Here are a small network's activations along a few directions, averaged over the inputs that share one value of a field.
Related values have similar rows: they may be neighbours, one step apart, or belong to one group.
In the rows, zero is written as 500.
Strong random noise was added to every row along 14 fixed directions; ignore it. To show where, here is one row again and again, with new noise each time:
[452 503 295 637 588 488 377 214 501 379 562 529 494 575 315 619 647 378
 666 494 555 348 604 514 409 742 435 550 683 613]
[626 509 221 475 388 619 354 708 446 521 443 506 419 595 602 527 670 378
 323 672 580 620 768 563 375 457 227 531 124 317]
[360 585 613 477 325 427 453 577 676 647 216 670 445 646 472 477 528 439
 478 638 440 538 591 693 566 519 413 393 455 490]
[543 540 438 162 457 542 509 728 825 651 330 473 344 488 674 669 448 361
 384 607 311 567 375 538 511 391 367 445 530 537]
[508 602 595 822 681 585 451 112 444 359 529 272 454 496 686 493 584 609
 650 420 722 384 652 538 487 817 573 597 732 592]
[508 383 556 555 303 750 434 479 518 588 630 344 781 391 512 588 428 370
 667 894 269 403 446 362 598 586 760 601 568 492]
[593 307 616 237 615 551 833 367 620 500 764 694 726 478 272 742 471 361
 679 842 236 462 295 390 636 199 637 369 715 454]
[481 545 314 665 450 404 640 252 676 488 558 413 581 471 596 911 652 662
 670 790 294 546 525 439 647 590 540 359 746 574]
[198 205 738 515 659 545 512 622 793 620 394 516 544 575 780  37 420 348
 713 573 580 447 484 645 416 613 589 478 585 370]
[566 532 550 545 515 612 410 227 184 447 578 605 494 526 431 446 655 549
 550 709 427 586 690 595 627 638 569 549 541 315]
[538 596 551 407 599 383 366 317 612 507 404 428 347 467 541 419 526 696
 420 347 404 530 368 566 622 501 386 447 750 587]
[352 538 563 658 609 499 488 388 683 598 492 444 464 516 345 267 541 543
 574 637 779 353 631 556 196 541 246 436 417 399]
[262 592 348 568 611 311 680 599 474 440 391 560 568 307 719 390 262 800
 591 353 511 549 403 666 441 303 708 591 591 278]
[641 442 280 539 503 576 223 435 587 487 601 250 496 455 508 389 636 589
 366 597 496 487 501 407 457 415 196 539 442 452]
[308 502 742 539 386 363 577 481 669 535 365 636 526 615 380 371 548 610
 419 732 438 642 441 645 764 181 336 343 494 329]
[637 306 478 632 492 399 627 548 384 256 626 551 631 705 577 729 666 285
 522 268 615 601 544 401 677 543 594 393 410 690]


Values of Fil:
l4: [621 267 440 656 383 595 402 376 414 437 812 391 766 466 298 457 577 586
 515 695 323 421 414 193 610 402 546 521 519 542]
l5: [590 631 656 342 563 571 656 718 506 656 512 324 437 236 672 435 176 675
 432 279 530 452 310 362 392 435 675 604 426 543]
l2: [607 516 370 509 617 370 604 517 279 393 450 617 449 506 792 615 514 611
 458 178 503 669 540 575 633 502 652 521 525 515]
l7: [620 245 572 360 603 458 564 604 626 407 670 541 583 602 393 389 494 461
 419 353 506 419 329 345 515 192 391 415 517 612]
l6: [436 465 417 613 587 359 729 502 428 300 698 382 610 368 496 763 383 526
 569 271 514 521 240 336 621 429 715 545 656 620]
l8: [517 374 556 400 818 768 460 333 822 498 402 506 519 526 701 278 357 457
 566 572 510 215 422 665 512 177 437 775 816 428]
l3: [758 588 343  99 908 510 660 510 684 658 489 361 340 197 925 497 269 805
 548 262 406 378 388 513 103 475 618 493 738 546]
l9: [451 394 368 538 500 588 220 409 639 527 635 175 359 459 468 364 731 530
 399 769 453 611 459 389 511 566 107 465 492 394]
l10: [691 380 311 460 670 659 486 344 416 527 608 643 566 522 585 414 561 633
 582 611 402 383 681 490 419 449 513 598 566 390]
l1: [454 609 676 435 517 606 429 353 444 566 469 552 499 411 394 328 346 593
 575 626 412 347 497 574 397 531 636 612 668 448]
Fil is arranged as a ring.
List every value one step from l7, in the order listed. -> l4, l1
List every value one step from l9, in the order listed. -> l6, l3

Values of Nel:
h5: [950 490 591 502 511 701 558 455 379 471 593 525 697 563 543 613 492 481
 450 441 558 340 621 402 513 367 612 564 400 641]
h10: [682 479 384 371 629 534 238 442 500 379 445 438 338 589 610 434 622 439
 328 311 554 533 528 602 516 435 250 549 536 537]
h9: [632 413 677 375 538 746 405 294 468 622 718 401 382 500 380 417 695 434
 497 924 380 518 585 368 483 683 371 437 546 404]
h8: [295 539 419 409 384 249 521 540 694 668 484 496 469 396 278 624 492 550
 573 613 290 552 343 444 456 633 469 287 570 574]
h3: [401 476 340 588 601 389 662 486 312 480 620 533 492 404 557 575 508 574
 673 354 529 561 540 416 405 791 715 477 522 499]
h6: [484 432 456 637 306 327 385 403 361 543 568 578 592 578 268 540 704 506
 551 556 409 610 582 442 598 717 494 303 402 562]
h2: [591 498 384 593 621 438 588 369 396 353 574 617 528 573 493 614 576 556
 517 382 563 505 548 528 585 410 500 531 554 508]
h1: [444 600 386 385 423 619 490 519 485 741 496 420 378 291 633 479 499 733
 527 898 270 607 569 480 383 595 502 496 485 259]
h4: [616 588 622 418 626 720 361 304 456 500 471 474 420 502 503 306 492 540
 475 606 555 371 636 611 375 532 422 603 572 415]
h7: [528 559 657 512 620 481 623 360 416 412 455 561 477 519 637 576 458 507
 560 340 517 541 467 586 684 545 684 532 680 551]
Nel is arranged as a ring.
List every value one step from h10, in the order listed. -> h8, h6
List every value one step from h5, in the order listed. -> h3, h1
Fewest steps between h4 and h7? -> 4
